These are the activations of a small neural network, seen along a few directions. Each row is one input.
In each table, some parts of the input vary, and every possible input appears once, in random order.
Descriptions start from the smaller parts, as in this example, which fits no table here: one of 6 places along a line, together with either a single point or one of 9 places around a ring or (one of 2 separate values, together with one of 5 places around a ring).
Shared parts are said once, and a part with two or three values counts as separate values.

Rows:
row 1: [-12   3 -25   2  25  -9  -3 -44 -14  26   7  59  43]
row 2: [ 37 -37 -13 -19 -25  -8  16  36  30   8  10  27 -24]
row 3: [ 15  -9 -47  28 -10  19   2 -30  53 -28 -16 -17 -39]
row 4: [ -3   9  46 -29  18 -28 -25 -36 -25  16  35  38  24]
row 5: [ 19 -37 -10 -42 -15 -38  -7 -43  26 -20  10  38  20]
row 6: [ -4   8   9 -24   9 -17 -20 -40  -8  16  29  70  28]
row 7: [ 26 -40 -46   9  -9  -6  31  33  29  19 -12  17  -9]
row 8: [  4  42  40  14   8  27 -27 -21   2  -6  34  -5 -51]
row 9: [ -8 -42 -27 -11  15 -27  11 -27  13 -22 -36   5  56]
row 10: [  7 -34  28 -50   4 -46 -10 -29  -4 -14  -6 -30  32]
row 11: [  9 -43 -42 -16   1 -31   9 -47  20 -10 -13  28  34]
row 12: [ -3 -31   7 -36  11 -29   5 -22   1 -18 -36 -28  56]
row 13: [  8 -37 -32  16   6  -4  35  55  22   4 -34  -7  12]
row 14: [-30   3 -10   7  38  -2  -1 -25 -21  14 -16  35  65]
row 15: [ 23  -2  22  -3 -16   3 -16 -23  37 -41  11 -36 -63]
row 16: [  9   4  21  -6  -5   5 -12 -13  27 -38 -10 -73 -48]
row 17: [-47  40 -31  45 -92  18  -5  -5 -55 -47  11 -31 -38]
row 18: [  5   5 -29  27  16  16  19  35  -7  55   8  49   0]
row 19: [-25  41 -16  52  30  46  -5  -6  11  -9 -16  -9  -9]
row 20: [ 24 -30  22 -28  -4 -18  18  51   3   9  -3 -42 -13]
row 21: [ 36 -34  25 -25 -14 -21  14  41  11   5  18  -3 -31]
row 22: [ 24  -5 -14   2 -27  14 -15 -27  56 -37   5  -6 -55]
row 23: [-24  14  24 -20  33  -4  -9 -20 -32  18 -18   3  66]
row 24: [ 19 -35  28 -46  -6 -51 -13 -37   7 -20  16   8  15]
row 25: [ 16  10  42  -8  10   3   2  43 -23  41  37  28 -21]
row 26: [ -6  35 -30  45  15  43  -7 -28  17   6   7  14 -28]
row 27: [ -7  18  19   5  26  19  16  61 -26  42 -15  -8  21]
row 28: [ 13 -26   1 -12   3  -6  31  59   9   6 -33 -40  12]
row 29: [-44   9 -33   4 -82 -31 -10 -18 -88 -30  16  10  41]
row 30: [-15  10  45 -33  27 -22 -24 -28 -36  22  13   1  42]
row 31: [  0  10  -1  10   2  17   2  -4  34 -41 -40 -72 -23]
row 32: [  3  14  41 -11  20   7   4  52 -33  45  16 -10  -3]
row 33: [ 16   8   6   0   0  12   3  38  -5  44  30  60 -17]
row 34: [-21  54  17  26  26  43 -10  -1   0  -7 -18 -41 -11]
row 35: [-14   7 -14  34  30  20  21  56 -14  41 -14  26  20]
row 36: [ -3  -3 -34  35   6  21   6  -8  47 -44 -40 -40 -21]
row 37: [-37  10 -32  28 -93  -4  21  58 -78   1  21  -1  -4]
row 38: [  4  39   4  19  -1  37 -24 -25  20  -3  28  25 -44]
row 39: [-11  48  39  12  19  30 -24 -10  -7  -3  13 -43 -36]
Describe the family of inputs behind these rows.
Answer: one of 3 separate values, together with either a single point or (one of 2 separate values, together with one of 6 places around a ring)
Change only the choice among 3 separate values in row 36. List by row number the other rows that result.
Answer: row 9, row 13
Change only the choice among 3 separate values in row 1. List by row number the other rows that result.
Answer: row 18, row 26

Rows:
row 40: [ 25  -4  31 -34  59   0 -34 -89  83 -43 -18  -4   1]
row 41: [ 14   2  45 -37 -29 -11 -34 -53  38 -78   2 -65 -42]
row 42: [-14  55  52   1 -24  10 -49 -57 -24 -30  50 -30 -57]
row 43: [ 43 -47  23 -31 -14 -24  13  19  46 -37 -16 -90 -49]
row 44: [-12 -55  -1 -73 -11 -79 -23 -91 -10 -39 -10  40 105]
row 45: [-56  82 -45  85 -38  65  -5  13 -52  -1   4 -17 -32]
row 46: [ 54 -53   9 -27  73 -14  11 -17  93   1 -37 -28  -6]
row 47: [  0  30  45  17 -10  29  13 105 -35  33  21 -15 -44]
row 48: [-26  36 -53  86 -35  59  31  89 -20   5 -12  -5 -38]
row 49: [ 12 -41 -71  34 -39   8  31   2  61 -65 -55 -79 -45]
row 50: [ -49   20    9  -21    2  -30   -5  -14 -115   62   28   78  107]
row 51: [ 57 -39   3 -12  59  12  30  59  69  57 -14  22 -17]
row 52: [-17  69  37  20  74  49 -21  -7 -21  63  23  32   5]
row 53: [ 9 24 30 20 73 42 14 70 11 71  3 46 -1]
row 54: [ 18 -26 -79  51 -51  31  49  79  37 -11 -32 -28 -55]
row 55: [-27  76  53  18 -12  35 -24  28 -66  27  39 -28 -38]
row 56: [-22 -23   1 -21   4 -40  31  64 -81  68   8  91 101]
row 57: [ 48 -33  17 -17 -25   0  31  96  22  17   5 -38 -61]
row 58: [ -2  49  36   4  62  21 -49 -93  20   5  32  32 -14]
row 59: [ 23 -86 -28 -55  -8 -72  45  57 -23  54  -7  67  84]
row 60: [-36  -2   6 -37  -9 -56 -34 -98 -75   5  37  76  89]
row 61: [ -16    8  -50   29  -54   19  -15  -69   53 -107  -36  -54  -38]
row 62: [-43  62 -44  67 -50  40 -30 -73 -10 -58  14 -20 -52]
row 63: [  16 -104  -24  -68    6  -94   24  -19   -1    3  -29   15   97]
Describe the family of inputs behind these rows.
Answer: one of 4 places along a line, together with one of 6 places around a ring
The inputs of row 62 and row 42 match in every part but the place on the line of 4. If row 48 is changed in the same way as row 62 into row 42, which row does it become?
Answer: row 47
Change only the place on the line of 4 in row 51. List by row number the other rows that result.
Answer: row 54, row 57, row 59
Change only the place on the line of 4 in row 44. List by row number the other rows that result.
Answer: row 40, row 41, row 61

Rows:
row 64: [-14  65   9  37 -11  56 -43 -67  35 -67  -3 -73 -74]
row 65: [ 41 -65  35 -83  55 -61  12  11   9  59   4  49  71]
row 66: [ 26 -22 -33  36 -28  26  31  57  66 -51 -42 -85 -78]
row 67: [ 19 -25  51 -63  78 -48 -23 -48   4  46  20  72  72]
row 68: [  51   -4   15   14    9   39   13   30   89  -30  -21  -78 -104]
row 69: [ -38   46   28    6   26    9   14   86 -115  118   41  110   77]
row 70: [-28   5  36 -50  40 -50 -32 -90 -49  18  19  58  95]
row 71: [  28   33   28   26   31   59  -24  -27   87  -41   -2  -56 -101]
row 72: [ 15 -87  -9 -59  14 -69  32  35 -14  39 -21  42  96]
row 73: [-25  39 -30  45 -75  30 -24 -37  10 -82   1 -65 -76]
row 74: [-33 -23  -2 -42 -26 -65 -13 -62 -77  -1  22  63  98]
row 75: [ -2   0 -75  57 -72  30  21  16  42 -69 -32 -67 -70]
row 76: [ -28  105   -4  110  -14  108    9  103  -42   44   28  -32 -108]
row 77: [-12 -66 -49 -34 -26 -64  27  -7 -45  17 -15  62 102]
Describe the family of inputs behind these rows.
Answer: one of 2 separate values, together with either a single point or one of 6 places around a ring
The inputs of row 72 and row 66 match in every part but the choice among 2 separate values. If row 70 is changed in the same way as row 72 into row 66, which row does it become?
Answer: row 64
